A small network was shown many inputs. Here are its activations along a few directions, one row for each input.
In each table, some parts of the input vary, and every possible input appears once, in random order.
Descriptions start from the smaller parts, as in this example, which fits no table here: one of 4 places along a line, together with either a single point or one of 11 places around a ring or (one of 3 separate values, together with one of 8 places around a ring).
Shared parts are said once, and a part with two or three values counts as separate values.

Other details of the inputs vary at random and push rows far along two fixed directions, the same in every table; ignore that.

A family of inputs:
R1: 3 -18 6 3 22 -1 11 3 17 -6 -8 1 20 -2
R2: 18 17 14 16 -44 21 23 -33 -19 17 18 -12 -22 -27
R3: 4 2 15 9 -10 2 23 -1 -2 6 20 3 -15 -22
R4: -14 -11 -26 -26 -1 12 -54 44 7 8 -10 -11 20 15
R5: -17 -6 -11 -13 36 -21 6 18 0 -11 0 15 3 1
R6: -23 -3 -7 -16 51 -39 2 2 2 -29 -14 20 7 27
R7: -10 2 -26 -18 -15 14 -56 39 -21 28 -10 17 -12 -4
R8: -9 -9 -9 -12 -38 29 -72 29 -18 42 -5 -15 13 0
R9: 7 4 8 9 -36 11 20 1 2 5 20 -10 -27 -16
R10: -19 -26 -25 -26 70 -35 -25 34 19 -20 -17 8 42 21
R11: 3 -11 -11 -12 28 -18 -4 -8 8 -11 -6 -9 34 10
R12: -14 -3 -8 -9 36 -28 32 7 16 -32 1 5 -3 13
R13: -8 4 -32 -12 -48 21 -57 44 -19 29 -7 -3 -19 -6
R14: 19 -2 17 20 4 3 33 -14 31 -13 3 -21 4 1
R15: -8 5 4 3 20 -12 3 -12 -3 -14 -6 19 -8 19
R16: 22 20 30 38 -21 16 44 -22 -1 6 11 1 -24 -23
R17: 5 13 -12 -2 -34 12 -22 -4 -26 17 0 -2 -8 -14
R18: 11 16 -9 -4 -46 26 -30 -7 -29 28 0 0 -19 -14
R19: -38 -19 -27 -36 24 -35 -39 32 -11 -5 -1 12 13 10
R20: 2 11 -8 -6 20 -8 6 -20 -9 -18 -4 18 -1 14
R21: -12 -3 -4 -18 46 -43 36 -19 5 -38 10 9 16 4
R22: 19 -3 29 29 -21 12 14 -25 8 14 6 -23 2 -8
R23: -7 -6 -24 -29 -11 14 -58 21 -15 21 -8 -9 31 6
R24: -2 7 -4 1 30 -7 6 3 3 -12 -5 27 -6 12
R25: -10 4 10 8 24 -27 24 -13 0 -21 -4 8 0 9
R26: 23 -3 41 36 -42 28 28 -37 6 19 6 -21 -6 -18
R27: 3 -4 -2 -4 -20 32 -42 27 -6 31 -1 -9 12 -8
R28: 13 -9 18 8 33 -17 54 -41 21 -30 -3 -5 29 5
R29: 8 13 2 10 4 3 23 -7 11 -17 -1 13 -22 16
R30: -5 4 9 8 -30 8 -4 -6 -16 20 9 -6 -19 -13
R31: 14 -8 18 17 -1 8 38 -15 31 -14 -2 -14 4 -1
R32: 23 22 22 26 -32 20 37 -19 8 1 7 -4 -37 -7
Description of these inputs: one of 4 places along a line, together with either one of 3 separate values or one of 5 places along a line.
Q: Changing only the place on the line of 4 turns R3 into R21. The same change can be made to R27. Which row results?
A: R23
Q: Which other rows agree with R15 in the place on the line of 4? List them by row number.
A: R6, R8, R19, R22, R25, R26, R30

A family of inputs:
R33: -24 -5 8 0 23 -23 7 17 3 -9 2 16 -14 8
R34: 27 21 24 23 -45 16 58 -47 -7 1 28 -10 -33 -30
R35: 3 13 -25 -14 -35 34 -65 27 -24 31 -11 4 -4 3
R36: -33 -9 -33 -38 22 -24 -61 27 -18 -1 -14 7 22 26
R37: 22 22 32 32 -53 17 48 -51 -6 2 19 -12 -42 -13
R38: 18 4 28 27 -53 35 -17 -32 -23 41 1 -13 -5 -18
R39: 4 -26 20 10 13 -5 15 -5 37 -10 -3 -34 36 11
R40: 12 -24 30 12 55 -26 75 -24 53 -42 7 -29 49 1
R41: -3 7 -23 -9 -54 17 -36 24 -32 35 10 -3 -27 -30
R42: 17 4 -7 4 -39 44 -59 5 -22 45 -15 3 1 -6
R43: -15 3 -28 -26 62 -37 17 4 16 -53 -16 28 6 37
R44: -18 1 -2 -3 36 -42 27 -6 6 -33 -3 12 -9 17
R45: -14 3 -42 -23 11 -7 -42 42 -8 -2 -17 22 -12 15
R46: 4 -9 2 -4 14 -5 -5 -17 -12 8 0 3 27 -11
R47: 43 -2 48 46 -3 30 67 -34 52 -11 3 -34 14 -2
R48: -2 8 -10 5 -39 37 -43 43 -14 37 0 15 -36 -10
R49: -31 -12 -40 -49 57 -42 -31 26 -10 -22 -7 14 38 18
R50: -9 0 18 7 28 -20 47 2 7 -16 16 13 -12 -14
Q: Changing only one part turns R33 into R50. The same change can be made to R39. Which row results?
A: R40
Q: Describe the family of inputs behind these rows.
A: one of 3 separate values, together with either a single point or one of 5 places along a line
Q: Change only the choice among 3 separate values in R35. List by row number the other rows that result.
A: R36, R49
Q: Which other rows agree with R43 in the choice among 3 separate values? List them by row number.
A: R35, R42, R45, R47, R48
